Each row below holds a small network's activations on one input, seen along a few directions.
In each table, some parts of the input vary, and every possible input appears once, in random order.
A made-up example of a description, with smaller parts first: one of 4 places along a line, together with either a single point or one of 9 places around a ring or (one of 2 separate values, together with one of 5 places around a ring).
Shared parts are said once, and a part with two or three values counts as separate values.

Other details of the inputs shift rows strongly along two fixed directions, in all tables alike. That doesn't count.
To show where, the next rows are all for the same input, with only those details redrawn:
[ 5 -2  2 -8 -3 -4 18 11  5  1  4 -2]
[  9   9  13   6   1 -12  12  30  -9   8   8   7]
[-10  15   3   3  13  -8 -32   1  -7  -2  -8   5]
[ -8  -6 -10 -18   1   4  -2 -16  15 -10  -8 -10]
[ -7  13   3   1  10  -7 -23   4  -6  -1  -6   4]
[  2 -14  -6 -20  -7   4  26  -5  19  -6   0 -11]
[ -6  -5  -7 -15   1   3   0 -13  14  -9  -7  -8]
[ 6 -3  3 -8 -3 -4 19 11  6  0  4 -2]

Rows:
row 1: [-13 -17 -17 -25  -2   9   1 -28  24 -12 -12 -16]
row 2: [  2  14   5  22  14  -8 -24  -4 -24  10  -2  16]
row 3: [ 16  -9   8  -8 -11  -5  46  25   7   5  12  -2]
row 4: [ -2 -16  -6 -10 -18  13  24  -7  17  -5   5 -12]
row 5: [-10  -7 -10 -15   2   6  -4 -16  13  -7 -11 -13]
row 6: [ 10   5   8  18   5  -4   0   4 -25  10   5  14]
row 7: [  9   2  12   6  -1 -11  20  31  -7  13   8   4]
row 8: [ -7 -11 -18  -4   5  16 -16 -40  11  -9  -8  -6]
row 9: [-10  -5 -10  -8  -9  13  -5 -19  15 -13  -3  -8]
row 10: [-10  14   3  14   0  -2 -33   2  -9  -2  -2   7]
row 11: [  2  11   5  26  10  -1 -27  -1 -22   6   2  13]
row 12: [ 10   5  14  15 -12  -3  21  32  -9  11  14   3]
row 13: [ -2   7   4   1   5  -9 -11   9  -4   1  -3   4]
row 14: [ 24 -16   4   5 -13   7  45   7  -6   8  17   2]
row 15: [ -9  15   6  17   0  -3 -30   8 -13   2  -1   9]
row 16: [ -3   1  -8   5  11   6 -25 -26  -4   1  -8   5]
- Describe the family of inputs behind these rows. => either one of 6 places around a ring or (one of 2 separate values, together with one of 5 places along a line)
- Which other rows belong to the same alternative as row 8? List them by row number. => row 2, row 6, row 11, row 14, row 16

Rows:
row 17: [ 15 -27   6  -3 -32   6  60  22  -6   7  14 -11]
row 18: [ 11  13  14  36   3   0 -17  38 -22  14  11   8]
row 19: [ -3  20  23  11   5 -21   0  29 -27  20  -4   2]
row 20: [ -3 -22   8 -20  -6  -5  31  10   0   6   1 -14]
row 21: [ 10 -13   8 -17   0 -11  32  12  12 -13  12  -3]
row 22: [ 10  -8   4  -2 -10 -10  46  27  15  17   3   3]
row 23: [-13  14 -10  21  10  13 -45  -5  -8  -1  -4  -3]
row 24: [ 24 -25 -10   4   7  -2  37 -19   2  20   3   9]
row 25: [ 24 -11  17  -5 -23   6  40  23   1   3  28   9]
row 26: [ -3 -21 -16 -21   5  15   6 -11  29  -7 -11 -25]
row 27: [ -1 -11 -10 -32  -6   1  30 -27  34 -25  -5 -19]
row 28: [-15 -22 -16 -35 -10  10  34 -24  20  -7 -16 -26]
row 29: [-23 -13  -3  -4  -6  11 -25 -26  -7  -7  -7 -12]
row 30: [  0  10  14  18   3  -8 -20   9 -16 -12  15  14]
row 31: [ 32   4  10  19  23 -17  18   2 -29   7  11  24]
row 32: [-16   7 -13  10   4  22 -30 -22   8  -6 -10 -11]
row 33: [ 12  22  17   2  10 -18 -18  36 -20   7   4  20]
row 34: [ 10 -18   6  -9   3   4  28  19  18   7   8 -16]
row 35: [  3 -25 -17 -19 -18  16  24 -27  24 -31   6 -13]
row 36: [ 10 -21 -12 -25 -24  22  24 -18  21 -16   7  -6]
row 37: [  2  -9  -9 -42 -10  10  26 -27  34 -13  -6 -15]
row 38: [-12  16 -10  -6  18 -13 -32  -7  -3 -20  -8   4]
row 39: [  5 -11   3 -13 -10  -9  47  28  -7  12   5 -10]
row 40: [ -4 -25  -9  -7  -8  27   4 -21  24  -8   4 -22]
row 41: [ -3 -19 -15 -12 -16  31  21 -33  35  -9  -2 -30]
row 42: [-6  9  2 24 -8 -1 -9  7 -3 11  1 13]
row 43: [ -2  13  11  24  -8  -8  -3  29 -38  14   8   8]
row 44: [-21   5  -8  10  -6   7 -35 -32  12  -1 -13  -1]
row 45: [ 15  20  15  -5   1 -12  17  32  -7   8   7  15]
row 46: [ 11  -4   9  25 -15  -6  11  31  -8  16  12  15]
row 47: [-21   3  -2  -6  12  -9 -34  -3 -16   0 -20  -6]
row 48: [  0   6  19  33  -4 -12 -19  28 -17  19  13  21]
row 49: [-18  15 -11 -12  17  -7 -28 -22   8 -24 -16  -1]
row 50: [-12  18  11  23  -4  -3 -17  11 -32   9  -3   7]
row 51: [  2  14   7   3  15 -20 -19  18 -12 -12  -1  10]
row 52: [-22   7  -8  -5   9  -6 -33 -24  18   2 -22  -4]
row 53: [  6  -5  16   8   2 -20  10  35   0  20   8  11]
row 54: [-26   9 -17   0  17  -8 -50 -14   6   1 -21   4]
row 55: [ -4 -11 -13  -1  24   3 -19 -48 -23   6 -20  -1]
row 56: [  0  11  -2   7  16  -3 -12  21  -1   9  -3  -6]
row 57: [-22  -1 -20   8  -3   8 -38 -25   7  -4 -10   3]
row 58: [ 22   0   4 -19 -10  -6  44  31   5   5  14   5]
row 59: [ -2 -15 -17 -17 -18  18  31 -31  26 -29   4 -11]
row 60: [ 11 -13  -4 -13  -4  10  50  14  26   6   2 -19]
row 61: [-13  24  -4   2   2  10 -45 -22  -7 -11  -7  13]
row 62: [-22   0 -13  -3  15  -7 -48 -15   8  -1 -22   2]
row 63: [ 34  -3   7  26  24  -2  22  11 -21  28  10   9]
row 64: [ 13   9  22  -7   5 -14   2  31  -9   7  12  15]
row 65: [ 25   7   4   4  23  -3  -4 -15 -24  12   2  24]
row 66: [ -8   6 -15 -11  -6  15 -26 -25   4 -16  -1   4]
row 67: [ 2 15 10  9 12 -4 -5 16  4 12 -4 -9]
row 68: [-16  22  -2  11   5   1 -45 -30  -3 -23  -7   3]
row 69: [-11   4 -17  -1  -2   7 -21 -25   3 -27   0  -1]
row 70: [ 10  17  13   5 -13   3   2   5  -5   1  11  11]
row 71: [  0  19  23  27 -10  -9  -1  23 -33  17   5   5]
- The inputs of row 44 and row 71 match in every part but one. If row 54 is changed in the same way as row 44 into row 71, which row does it become? => row 39
- Describe the family of inputs behind these rows. => one of 5 separate values, together with either a single point or (one of 2 separate values, together with one of 5 places along a line)
- Change only the choice among 2 separate values in row 43. List by row number the other rows that result. => row 39
- Change only the choice among 2 separate values in row 54. List by row number the other rows that result. => row 57

Rows:
row 72: [-3 -8 -6 -5 -5  7  4 -9  8  1 -2 -6]
row 73: [ -6  -4  -4  -3  -3   3  -1 -11   1  -4  -4  -2]
row 74: [ -3   1   0   6   5   2 -10   1  -3   4  -2  -2]
row 75: [-2 -5 -3  0 -9  7  5 -4  5 -2  2 -3]
row 76: [ 1 -5 -6 -3 -1  7  5 -9 11 -5  0 -5]
row 77: [ -1   8   6   7   4  -4 -10   5 -15   5  -1   4]
row 78: [ -9   3   0 -17  -7  -3   3   9  15 -10  -2  -8]
row 79: [  3   7   4   6  10  -8  -9   3 -10   5  -2   9]
row 80: [  2  -7  -5  -8  -3   4   5 -12   6  -8   0  -1]
row 81: [-1  0 -4 -1 -1  8 -4 -9  8 -7  1 -2]
row 82: [-5  3  0  6 -1 -2 -9 -3 -4  2 -2  2]
row 83: [-3  3  0  2  6 -2 -7 -3 -9  3 -5 -1]
row 84: [-1 -7 -4 -1  0  5  7 -4  6  3 -3 -8]
row 85: [ -2   4   3  11   5  -3 -12   8  -9   8   0   4]
row 86: [-1 -5 -3 -4 -4  3  8 -7  0 -3  0 -5]
row 87: [ 2  5  1  2  4 -1 -8 -3 -7 -5  1  3]
row 88: [ -1 -10  -3  -4  -3   2   6  -6   4   2  -1  -4]
row 89: [18 -3  9  7 -2 -3 28 24 -1 10 13  3]
row 90: [-5 -2 -4  1 -5  9 -4 -8  6 -4  0 -6]
row 91: [ -4  -3  -4  -4  -3   5  -2 -10  -1  -6  -2  -5]
row 92: [ -1   5   5   8   6  -7  -8   6 -13   8  -3   6]
row 93: [ 2 -9 -7 -6  1  5  7 -8 10 -2  0 -3]
row 94: [ -5  -5  -4  -2  -6   4  -3 -10   3  -3  -2  -3]
row 95: [ 0  6  0  2  5 -2 -7 -5 -6 -4 -1  3]
row 96: [ -3  -7  -4  -4 -10   6   7  -9   6  -3   1  -4]
row 97: [ -8  13   7  -5   8 -15 -12  22   0   2  -6  -1]
row 98: [ 3  8  3 10  9 -6 -9  7 -7  8 -1  7]
row 99: [  2  10   5   9   1  -4 -12   4  -8   1   4  10]
row 100: [ 0 -3 -6 -2 -1  5 -4 -9  7 -5  0  0]
row 101: [-3 -8 -7 -3 -7  8  3 -8  8 -3 -1 -6]
row 102: [  2   9   4   9   4  -6 -11   4  -8   3   2   9]
row 103: [  2  10   6   8   2  -4 -10   4 -11  -1   4  11]
row 104: [ 1 -6 -7 -4 -3  5  7 -9 11 -4  1 -2]
row 105: [-5 -6 -6 -2  1  4 -2 -8  5  3 -6 -5]
row 106: [ 2 -6 -6 -4 -2  8  3 -8 11 -7  1 -5]
row 107: [ -5   3  -1   8   0   1 -10  -1  -3   2  -2   1]
row 108: [-4 -4 -4 -1 -1  8 -3 -7  5  0 -3 -7]
row 109: [ 1  4 -1  4  4  0 -9 -1 -1  2 -1  4]
row 110: [-12   4  -2 -16  -1  -5  -4   5  14  -9  -7  -8]
row 111: [  4   9   4   6  11  -7  -8   4 -12   4  -1   6]
row 112: [ -1   7   6   8   3  -5  -9   6 -14   6  -1   7]
row 113: [ -4  -1  -3  -4  -5   6  -2 -11  -1  -6   0  -4]
row 114: [ -8  14   8  -6   5 -12 -13  22   0   0  -4   0]
row 115: [ 20  -3  10   1 -11  -2  39  21  -4   3  17   4]
row 116: [ 2  6  1  0  7 -1 -8 -4 -7 -1 -1  3]
row 117: [  2  10   4  11   1  -2 -11   7  -7   2   5   9]
row 118: [ 16  -6  12   6 -14  -5  38  26  -8   9  14   5]
row 119: [  2   9   5   8   5  -7  -9   4 -10   1   1  10]
row 120: [ 3 -7 -6 -5  3  5  8 -8 11  0 -2 -6]
row 121: [-2 -8 -5 -2 -6  9  3 -7  8 -4  0 -8]
row 122: [-10  -3  -2 -21   0  -5   3   6  17  -7  -6 -11]
row 123: [  2  -7  -5  -6  -4   4   4 -11   8  -6   1  -1]
row 124: [ -1   6   5   8   7  -5  -9   6 -15   5   0   3]
row 125: [ -2 -11  -5  -8  -2   3   9  -9   4  -1  -2  -5]
row 126: [ -4  -6  -4  -6  -8   6   5 -11   4  -6   0  -3]
row 127: [ 20 -10  12   4 -16  -4  49  29  -3  15  16   2]
row 128: [19 -7  9  0 -5 -6 37 20 -3  8 13  5]
row 129: [ 1  3  0  2  7 -4 -8 -4 -2  4 -4  4]
row 130: [  2  -9  -5  -8   0   2   7 -10   9  -2   0  -2]
row 131: [  0  -3  -5  -7   6   2  -1 -11   1  -5  -2  -3]
row 132: [  3   8   5   6   6  -6  -9   4 -11   3   0  10]
row 133: [  1   5   1   4   6   2 -10  -1   0   1  -1   2]
row 134: [  1   4   1   2   4  -2 -10  -3  -3   1  -1   5]
row 135: [-3 -7 -5 -1 -4  8  5 -8  9 -2 -1 -8]
row 136: [ -8  14   8  -4   2 -12 -13  23   0  -3  -2   1]
row 137: [-4  1  0  4  4 -3 -8 -2 -5  7 -5  1]
- The inputs of row 115 and row 111 match in every part but one. If row 126 is changed in the same way as row 115 into row 111, which row does it become? => row 92
- The inputs of row 114 and row 110 match in every part but one. If row 72 is changed in the same way as row 114 into row 110, which row does it become? => row 107
- Describe the family of inputs behind these rows. => one of 6 places along a line, together with either a single point or (one of 2 separate values, together with one of 5 places along a line)
- Change only the place on the line of 5 in row 96. List by row number the other rows that result. => row 75, row 90, row 113, row 126
- Change only the choice among 2 separate values in row 73. List by row number the other rows that result. => row 119
- A walk changes only the place on the line of 6. It starts at row 96 and steps to row 94. List the rest of the walk in order. => row 82, row 127, row 88, row 137
- A walk changes only the place on the line of 6. It starts at row 129 and steps to row 130. List the rest of the walk in order. => row 134, row 102, row 123, row 99
